A small network was shown many inputs. Here are its activations along a few directions, one row for each input.
In each table, some parts of the input vary, and every possible input appears once, in random order.
A made-up example of a description, with smaller parts first: one of 8 places around a ring, together with either a single point or one of 9 places along a line or (one of 3 separate values, together with one of 6 places along a line).
Shared parts are said once, and a part with two or three values counts as separate values.
In the rows, 128 means zero.

Other details of the inputs shift rows strongly along three fixed directions, in all tables alike. That doesn't count.

Table:
R1: [131 133 129 141 117 126 127 134 120 142 120 119 117]
R2: [120 124 122 131 129 134 135 137 135 124 129 112 124]
R3: [129 134 119 127 122 135 136 130 128 124 134 118 111]
R4: [132 130 116 122 124 134 133 132 134 126 133 118 114]
R5: [146 104  64 203 147 142 123  95 127  76 119 184 151]
R6: [160  77 169 100 138  99 103 119  73  74 152 154 139]
R7: [124 124 123 128 130 133 131 136 139 124 128 111 125]
R8: [124 123 122 126 131 132 130 139 141 123 127 111 126]
R9: [110 135 112 110 147 135 120 126 114 148 108 125 130]
R10: [132 130 117 121 124 134 132 133 134 124 131 118 114]
R11: [154  79 165 107 138 109  96 121  79  86 143 153 163]
R12: [111 135 105 109 143 124 125 123 118 137 115 128 107]
R13: [124 122 121 126 131 132 129 139 139 125 130 112 127]
R14: [123 132 124 131 123 143 126 132 125 135 130 114 135]
R15: [111 160 228  64 121  94 155 120 168 160 155 157 164]
R16: [135 132 126 137 118 125 122 136 127 141 118 118 119]
R17: [126 155  99 201 146 124 164  68 196 103 130 241 176]
R18: [134 133 127 140 118 127 123 133 125 142 119 118 119]
R19: [114 138 116 123 141 119 117 130 110 153 102 131 111]
R20: [131 136 128 143 117 126 125 133 119 141 122 118 117]
R21: [130 131 119 126 123 136 134 130 131 125 134 118 111]
R22: [110 175 194  92 120 101 176 109 184 151 151 171 138]
R23: [107 132 108 113 153 122 126 131 122 137 113 122 120]
R24: [132 133 128 142 117 127 123 133 122 143 123 118 118]
R25: [134 132 126 137 118 125 121 137 126 141 120 118 120]
R26: [124 124 120 127 130 132 130 140 142 123 129 112 127]
R27: [127 133 119 128 123 135 135 132 129 124 137 119 112]
R28: [121 124 123 131 130 134 131 136 137 124 132 112 124]
R29: [134 132 125 139 118 126 122 136 126 144 121 119 120]
R30: [160  76 164 101 139  99 102 120  76  72 150 155 140]
R31: [128 128 125 126 124 143 125 130 130 135 124 113 135]
R32: [128 128 122 125 124 142 124 132 132 134 123 114 136]
R33: [124 132 124 131 122 144 127 130 125 134 127 113 134]
R34: [124 128 126 128 122 143 129 130 125 135 126 114 134]
R35: [129 136 127 144 117 126 124 135 120 142 125 118 118]
R36: [125 129 124 129 123 144 125 129 128 136 128 113 134]
Description of these inputs: one of 4 separate values, together with either a single point or one of 8 places along a line.
Changing only the choice among 4 separate values turns R6 into R7. The same change can be made to R27. Which row results?
Answer: R17
Which other rows does R9 become when the choice among 4 separate values takes its other values? List them by row number.
Answer: R12, R19, R23
List by row number the other rows that have the choice among 4 separate values in common with R9.
Answer: R11, R14, R15, R31, R32, R33, R34, R36
Which other rows does R34 become when the choice among 4 separate values takes its other values? List them by row number.
Answer: R1, R2, R22

Table:
R37: [122 142 128 117 126 128 133 124 121 142 125 123 111]
R38: [139 105 150 118 129 120 122 124 119  99 150 134 141]
R39: [119 132 114 144 129 135 141 136 145 118 134 114 120]
R40: [116 130 119 102 141 127 133 136 142 130 120 118 119]
R41: [132 142 131 116 126 120 126 126 122 144 124 131 110]
R42: [146 113 149 112 136 100 113 117  97 115 133 157 124]
R43: [112 130 128 122 136 129 125 142 138 139 124 109 134]
R44: [116 122  56 164 146 152 127 128 124 114 109 122 109]
R45: [133 113 154 128 130 110 116 126 103 123 128 136 138]
R46: [122 135 135 121 120 141 121 132 126 147 126 111 143]
R47: [139 108 149 131 130 105 127 130 115  99 142 136 128]
R48: [135 139 130 140 113 132 118 130 123 154 113 121 126]
R49: [133 135 132 135 110 133 137 133 131 132 135 116 118]
R50: [121 135 125 101 132 132 133 130 136 137 123 120 124]
R51: [115 144 139 128 121 140 129 133 126 151 126 115 137]
R52: [130 126 127 125 119 141 132 133 138 123 140 108 126]
R53: [130 131 125 124 122 145 121 133 131 146 116 112 142]
R54: [126 113 150 125 134 121 117 130 102 121 133 132 146]
R55: [121 130 133 116 134 129 127 140 142 142 120 114 139]
R56: [136 103  98 150 149 118 116 114 102  96 119 155 121]
R57: [111 135 117 142 134 136 132 137 135 140 121 116 130]
R58: [127 136 138 130 119 118 121 137 129 151 117 120 120]
R59: [131 105 150 116 137 116 111 129 106 117 135 133 153]
R60: [131 127 128 125 117 143 131 131 136 125 139 110 127]
R61: [142 105 147 114 136 115 123 130 130  94 141 135 140]
R62: [142 116 148 115 134 113 117 112  89 112 135 151 131]
R63: [147 100 148 114 130 122 120 128 121  97 142 132 140]
R64: [137 118  53 193 131 146 108 131 124 124  92 123 110]
R65: [113 140 128 112 130 135 135 129 121 137 130 120 118]
R66: [136 132 133 132 115 118 132 142 137 131 133 118 111]
R67: [120 140 126 119 128 126 135 126 123 141 125 122 110]
R68: [135 123 130 119 119 141 132 135 143 124 134 110 126]
R69: [122 138 131 112 133 108 130 134 134 140 122 128 103]
R70: [128 140 123 147 116 139 125 125 123 149 115 121 130]
R71: [141 135 134 132 108 126 131 137 133 137 133 121 115]
R72: [128 105 147 117 140 115 111 131 110 115 134 132 150]
R73: [138 121  68 182 123 149 129 131 129 111 118 115 110]
R74: [124 132 129 132 120 140 139 134 134 126 140 111 121]
R75: [123 127 126 124 128 131 134 139 146 118 138 106 124]
R76: [137 135 137 131 113 119 134 139 138 135 135 122 114]
R77: [108 140 130 112 135 129 139 130 129 136 131 123 118]
R78: [134 138 135 135 109 135 139 128 132 134 136 122 121]
R79: [120 127 128 118 138 128 124 143 142 137 118 113 136]
R80: [116 137 127 117 133 120 136 130 128 138 124 122 108]
R81: [122 165 122 156 131 133 155  92 191 149 115 191 172]
R82: [135 144 132 116 124 123 125 125 119 145 124 130 113]
R83: [122 131 129 132 122 136 139 136 136 124 140 110 120]
R84: [133 125 114 131 126 140 134 134 151 117 129 114 126]
R85: [112 136 129 103 134 128 135 129 135 136 131 121 123]
R86: [130 116 150 106 136 121 119 119  91 110 141 145 135]
R87: [127 135 130 133 114 146 137 131 131 129 139 113 123]
R88: [136 106 129 107 144 118 118 119 112 104 128 149 138]
R89: [139 136 138 131 110 122 134 138 136 137 135 122 115]
R90: [133 128 128 126 115 147 130 128 134 126 139 112 128]
R91: [140  98  84 180 143 130 106 122 101  99 108 144 131]
R92: [131 138 138 133 114 124 119 132 125 154 115 122 124]
R93: [110 136 127 104 136 127 136 131 139 135 130 120 122]
R94: [133 133 131 132 119 115 132 145 141 129 132 116 109]
R95: [143 113 156 127 124 106 108 125 103 127 125 145 137]
R96: [111 136 133 128 130 133 131 140 129 145 125 109 130]
R97: [109 132 119 108 141 127 133 133 139 131 127 118 119]
R98: [140 111 149 110 139  95 114 121 102 113 132 155 120]
R99: [120 133 133 121 123 138 122 134 128 146 126 110 141]
R100: [121 138 138 132 120 127 129 133 125 151 120 113 125]
R101: [158  93  75 185 126 145 111 119  95  85 124 138 124]
R102: [127 146 143 162 138 111 162  85 176 104 146 213 165]
R103: [126 143 137 129 151 105 153  83 173 112 130 219 166]
R104: [126 121  45 174 139 165 122 121 111 114 108 122 111]
R105: [151 100 141 119 125 131 118 124 118 100 140 134 140]
R106: [117 136 136 132 126 122 130 137 131 146 119 114 122]
R107: [124 128 131 117 131 132 124 139 137 142 120 112 139]
R108: [118 170 127 164 122 135 171  91 193 133 138 188 151]
R109: [118 139 126 118 131 123 135 127 126 140 124 122 109]
R110: [153  95  72 189 135 133  94 119  96 101 102 148 127]
R111: [132 111 147  99 137 118 116 118 100 109 140 144 140]
R112: [116 134 125 105 131 133 131 129 129 135 130 118 123]
R113: [158 110 152 128 114 114 116 127 104 111 142 146 132]
R114: [143 108 144  97 135 122 113 119  99 108 132 145 142]
R115: [125 126 127 124 124 135 134 136 142 120 139 106 124]
R116: [106 135 131 129 136 128 133 144 135 142 124 110 127]
R117: [120 138 125 107 126 139 128 126 123 137 130 118 126]
R118: [126 128 132 117 128 135 124 137 134 144 120 112 140]
R119: [143 112 149 110 138  97 114 120  99 115 133 156 122]
R120: [114 139 134 128 124 138 128 137 125 148 124 110 134]
R121: [130 133 131 135 116 128 139 136 134 129 135 114 116]
R122: [139 125 132 118 115 146 130 131 139 127 134 114 129]
R123: [123 139 137 133 118 130 127 131 123 151 119 115 128]
R124: [124 134 121 103 130 136 129 130 130 135 122 118 124]
R125: [106 138 128 112 137 127 140 132 132 135 129 122 116]
R126: [113 168 125 158 132 129 157  91 190 149 124 191 171]
Changing only one part turns R81 into R118. The same change can be made to R92. Which row results?
Answer: R95
What do these inputs look like to the network?
Answer: one of 3 separate values, together with one of 5 places along a line, together with one of 6 places along a line
Which other rows does R71 become when the place on the line of 5 takes its other values? List them by row number.
Answer: R49, R60, R105, R108
Which other rows does R45 become when the choice among 3 separate values takes its other values? List them by row number.
Answer: R109, R121
